Each row below holds a small network's activations on one input, seen along a few directions.
Each table varies a few parts of the input and shows all the possible inputs, shuffled.
Descriptions start from the smaller parts, as in this example, which fits no table here: one of 2 separate values, together with either a single point or one of 9 places along a line or (one of 5 places around a ring, together with one of 6 places along a line).
Shared parts are said once, and a part with two or three values counts as separate values.
(in the rows, 128 means zero)

Other details of the inputs shift rows strongly along two fixed directions, in all tables alike. That doesn't count.

A family of inputs:
r1: [123 145 164  80 130 100 141  81 116  95 124  90 112 140 121 150 134]
r2: [134 107  86 162 127 147 107 166 140 177 139 150 156 139 130  96 129]
r3: [116 146 154  94 125  98 139  87 125 132 126  92 116 132 130 142 134]
r4: [110 147 111 132 116 124 121 101 160 169 145 129 114 151 149 134 125]
r5: [136 120 150 108 135 112 131 114 112 138 123  94 133 130 111 122 140]
r6: [116 132 100 136 109 122 105 146 149 146 138 140 139 149 133 118 113]
r7: [117 136 163 108 141 123 124 109 124  78 123 117 101 136 120 169 126]
r8: [118 129 128 134 104 138 128 135 139 192 122 143 133 111 144 104 138]
r9: [123 147 149 105 113 111 159  89 125 168 117 103 124 109 141 118 150]
r10: [142 116 113 145 129 145 125 163 122 112 125 153 143 121 122 114 123]
r11: [116 133 110 152 106 136 137 131 146 191 130 151 127 106 155 108 129]
r12: [127 142 179 107 139 140 157  87 118  96 113 125  88 107 132 159 144]
r13: [142 134 143 113 147 120 148  73 121 138 138  90 113 150 122 134 146]
r14: [146  96 124 139 140 145 107 190 105  80 116 148 157 116  99 118 121]
r15: [139 117 169 103 152 148 126 112 111  92 114 121 116 139 109 145 147]
r16: [142 103 119 123 124 110 114 162 108 126 125 111 163 128 100  98 124]
r17: [113 138 152 111 110 143 134  85 144 212 123 123 114 129 148 117 159]
r18: [115 120  95 156 124 120 100 168 142 137 138 143 142 129 130 127 104]
r19: [120 115  82 166 119 121 104 193 135 125 134 154 151 109 132 117  96]
r20: [128 144 127 133 129 134 147 105 136 118 132 137 105 126 144 143 128]
r21: [126 137 125 125 125 125 126 129 132  92 130 135 119 135 132 140 116]
r22: [130 135 119 135 111 140 140 131 138 148 126 151 127 120 143 111 130]
r23: [113 136 141 109 117 121 114 119 138 116 126 125 119 142 127 141 124]
r24: [113 137 114 125  86 127 127 138 146 179 123 147 134 117 148 103 126]
r25: [130 121 132 135 131 130 128 165 112  73 117 145 127 101 118 140 114]
r26: [110 154 109 125  83 129 139 101 162 214 132 143 121 134 165 102 135]
r27: [129 140 155 123 149 134 151 101 117  76 123 128  91 113 132 168 129]
r28: [136 121 119 136 123 148 124 135 134 158 129 142 139 137 131 108 138]
r29: [137 119 107 130 107 110 134 169 115 133 116 128 168 103 121  90 124]
r30: [142 123  95 140 115 114 139 159 118 129 125 129 164 114 126  93 122]
r31: [142 108 121 141 128 137 123 191 109  69 114 159 148  99 110 118 112]
r32: [145 105 132 151 161 148 123 155 108  84 125 138 132 115 111 142 127]
r33: [124 124 123 126 137 130 104 137 132  95 138 126 127 157 114 142 113]
r34: [125 112 120 145 154 128  99 158 124  83 138 128 130 138 109 153 104]
r35: [118 135 109 130 122  98 128 120 134 161 138 108 139 127 136 121 119]
r36: [118 113 118 127 120 124  90 166 132 117 132 132 147 145 111 123 110]
r37: [134 126 109 148 142 127 121 154 125  68 135 142 126 126 125 146 105]
r38: [148 113 143 128 164 116 134 121  99  89 129  97 130 127 101 141 130]
r39: [144 125 135 111 136 118 135 105 114 132 132  98 133 148 112 117 139]
r40: [131 100 120 143 132 142 102 178 122 144 122 143 155 123 113 108 129]
r41: [130 134 108 151 119 140 142 131 141 153 132 151 125 116 148 116 127]
r42: [143 121 149 140 162 146 140 129 107  72 123 135 111 110 118 156 130]
r43: [138 134 136 136 142 147 146 104 130 124 131 136 109 128 137 139 140]
r44: [132 147 148 116 137 115 168  77 118 135 122 102 112 111 139 138 147]
r45: [149 137 137 125 151 120 166  98 108  83 125 107 120 118 126 141 136]
r46: [131 141 167  98 142 152 141  60 134 150 125 114  96 158 134 143 162]
r47: [113 142 153 110 123 122 130 107 132 111 122 124 103 123 136 152 129]
r48: [122 128 123 126  97 139 126 137 141 188 121 147 139 118 141  97 137]
r49: [109 152  95 124  98 100 133  89 159 223 149 108 134 147 158 103 130]
r50: [130 116 110 146 152 131 102 153 130  80 144 130 131 151 111 149 105]
r51: [138 127 131 137 142 151 137 107 132 141 133 132 118 138 134 132 145]
r52: [111 112 110 141 119 122  88 176 138 141 134 134 149 137 118 121 108]
r53: [133 122 153 126 159 149 132 100 122 128 126 121 109 135 124 149 147]
r54: [132 134 121 114 130 103 130 122 120  98 135 108 137 142 118 130 117]
r55: [113 140 135 110 105 121 124 121 139 130 124 133 120 128 139 131 124]
Description of these inputs: one of 5 places around a ring, together with either one of 3 separate values or one of 8 places along a line.
Q: The inputs of r35 and r3 match in every part but the place on the ring of 5. If r38 is changed in the same way as r35 into r3, which row does it become?
A: r5
Q: Which other rows agree with r14 in the place on the ring of 5? List them by row number.
A: r1, r15, r16, r23, r24, r29, r31, r36, r48, r55
Q: Which other rows agree with r22 in the place on the ring of 5? List them by row number.
A: r6, r10, r21, r26, r28, r30, r33, r39, r46, r54
Q: Change only the place on the line of 8 in r41. List by row number the other rows that result.
A: r2, r4, r20, r37, r43, r50, r51
Q: Change only the choice among 3 separate values in r49. List by row number the other rows that result.
A: r13, r45

A family of inputs:
r56: [124 129 136 122 144 154 123 106 136 144 133 139 112 144 137 142 137]
r57: [124 154 168  90 130 145 142  67 133  98 124 131  88 147 137 162 141]
r58: [146 112  81 150 126 107 113 185 117  87 141 137 159 135 111 106  95]
r59: [113 124 131 123 128 122 112 113 136 179 140 114 122 136 130 126 123]
r60: [121 136 154 109 140 155 123  85 139 146 126 131 108 151 137 148 150]
r61: [130 158 171  89 101 153 171  44 141 186 120 129  91 134 155 117 167]
r62: [147 130 175 118 186 160 143  83 112  45 128 127  83 147 115 187 142]
r63: [118 167 147 122 126 147 170  43 155 176 128 122  91 133 172 147 162]
r64: [119 158 156  77 113 111 144  49 137 144 131  96 100 158 141 142 143]
r65: [134 127  72 153  99 108 122 156 141 162 145 128 159 141 130  87 109]
r66: [110 137  98 123 103 103 119 139 148 183 123 117 170 133 146 100 138]
r67: [121 132 131 142 122 142 131  97 149 184 139 125 102 139 141 130 142]
r68: [125 114  83 170 123 107 113 193 126 137 135 144 164 100 126 106  99]
r69: [110 135 167 101 133 123 117  90 136 144 125  97 115 149 122 148 143]
r70: [139 117 154 114 152 116 118 149  96  12 125 120 119 123  90 164  99]
r71: [104 128  83 150 100 105 113 164 144 208 135 138 160 105 148  94 110]
r72: [129 112  79 171 107 111 109 194 132 127 144 143 157 119 113  97  88]
r73: [126 108 113 151 137 128 104 211 115  60 112 149 161 102 112 135 112]
r74: [155  94 100 179 168 158 110 196 112  52 134 156 150 129  98 135 110]
r75: [155  84  92 151 170 120  93 213  90  37 136 130 171 131  84 126  96]
r76: [111 141 139 126 114 139 130  76 158 218 140 126  91 143 154 129 148]
r77: [122 130 105 115 104 106 111 151 137 131 130 120 160 150 124 106 119]
r78: [136 119 111 163 146 116 132 165 112  84 133 124 145 104 116 135 109]
r79: [166 103 118 128 135 119 136 178  85  55 118 125 160 115  90 102 115]
r80: [115 143 163 100 113 128 126 107 136  98 119 124  99 138 128 153 132]
r81: [131 108 122 141  98 145 124 147 134 223 122 144 141 113 133  78 146]
r82: [119 123  91 150 116 138 113 172 140 150 122 162 163 113 145 109 122]
r83: [102 159 166  93 121 112 147  54 140 170 123  99 100 124 152 151 147]
r84: [152 130 195 102 160 141 174  92  88  45 100 115  90  91 115 166 154]
r85: [132  94 105 158 142 138  94 197 117 103 133 152 142 118 110 126 103]
r86: [142 139 172 120 155 138 154  90 111  25 128 118  69 130 112 183 125]
r87: [105 125  85 142  67 122  98 170 159 213 135 160 146 124 147  84 109]
r88: [105 134  88 146  96 133 111 167 160 194 119 157 171 123 157  96 134]
r89: [131 137 153 116 139 115 139 103 119  78 136 115  96 132 115 155 111]
r90: [138 138 134 108 116 115 165  92 121 179 115 105 139 113 140  99 158]
r91: [140 124 138 131 172 145 137 143 103  28 119 145 121 110 122 168 121]
r92: [138 142 171 126 166 137 164  86 111  44 120 113  80 112 127 187 139]
r93: [143 142 163 107 166 129 152  50 118  98 138  81  93 162 118 165 152]
r94: [129 135 140 136 143 130 144 119 124  98 124 134 104 110 139 156 129]
r95: [133 124 188  98 174 129 124  89 101  50 124  96  95 138  98 184 132]
r96: [113 108 112 145 113 135  87 184 142 156 124 143 154 132 123 111 124]
r97: [131 150 183  88 103 139 167  58 128 159 117 118  78 120 140 129 158]
r98: [153  82 108 170 174 124  95 217  92  28 136 138 155 116  76 139  86]
r99: [125 131  66 162 104 106 129 152 146 196 139 126 170 123 148  85 125]
r100: [142 121 105 152 134 143 121 167 126  74 133 163 132 131 121 128 104]
r101: [130 119  89 146 115 139 111 179 135 120 135 168 147 127 130 109 102]
r102: [141 101 133 137 128 130 124 153 108 159 122 121 149 112 104  95 133]
r103: [159 109 165 117 153 123 145 153  76  17 113 118 123 104  80 139 113]
r104: [117 126 109 130 107 109 114 149 132 143 140 133 132 124 126 114  98]
r105: [127 127 139 137 142 127 130 100 131 145 140 104 112 139 120 139 130]
r106: [107 120  92 139  83 106  93 187 149 170 132 138 169 131 125  89 102]
r107: [103 142 135 115 110 149 114  98 164 209 126 132 130 159 152 120 156]
r108: [137 109  79 149 140 106 114 193 109  92 130 134 174 111 118 113 103]
r109: [124 137  88 140 114 105 133 129 142 185 137 125 153 127 150 102 130]
r110: [130 145 125 138 119 147 145 101 146 128 136 141 106 142 141 133 131]
r111: [114 163 143  81 108 109 150  42 145 178 139  98  95 158 154 132 141]
r112: [120 110 123 138 125 139  98 154 133 148 129 140 131 129 123 125 124]
r113: [116 125  95 138  96 136 101 179 151 143 126 162 161 139 133 100 116]
r114: [ 96 138 108 131  95 105 114 146 152 202 124 123 161 119 147 104 129]
r115: [123 154 147 109 102 148 171  64 148 227 114 134 118 112 170 101 174]
r116: [156 129 183  85 159 134 162  60  97 111 116  84 105 141 108 139 168]
r117: [110 137  89 125  94 103 120 129 151 219 132 122 164 129 156  92 134]
r118: [126 109  87 135 117 117  92 164 134 177 137 125 172 146 122  93 121]
r119: [139 129 156 114 125 164 148  85 131 191 119 134 118 133 139 108 168]
r120: [124 144 134 110 131 121 136  62 145 193 142 100 110 162 142 128 150]
r121: [115 167 150 113 128 143 164  46 153 177 127 130  90 133 174 148 158]
r122: [137 117 155 125 165 133 128 151  96  13 111 134 116 101 109 176 120]
r123: [140 128 179  87 176 126 128  89 104  36 120  84 115 161  97 176 147]
r124: [146 102 119 151 133 117 135 191  93 100 112 132 167  81 106 102 117]
r125: [115 136 131 129 128 127 135 123 130 131 123 137 111 108 147 143 128]
r126: [125 128 108 146 104 127 120 151 142 139 137 152 117 124 134 117 108]
r127: [133 126 145 119 138 130 128 133 115  57 128 138  96 123 116 158 109]
Q: The inputs of r68 and r89 match in every part but one. If r73 is changed in the same way as r68 into r89, which row does it become?
A: r80
Q: What do these inputs look like to the network?
A: one of 3 separate values, together with one of 4 places along a line, together with either a single point or one of 5 places along a line
Q: Which other rows agree with r67 in the choice among 3 separate values and the place on the line of 4? List them by row number.
A: r76, r81, r85, r96, r112
Q: Change only the choice among 3 separate values in r120. List by row number the other rows that result.
A: r58, r109
Q: Change only the choice among 3 separate values in r108. List by row number the other rows that result.
A: r75, r111
Q: Which other rows agree with r100 in the choice among 3 separate values and the place on the line of 4? List them by row number.
A: r57, r61, r101, r110, r113
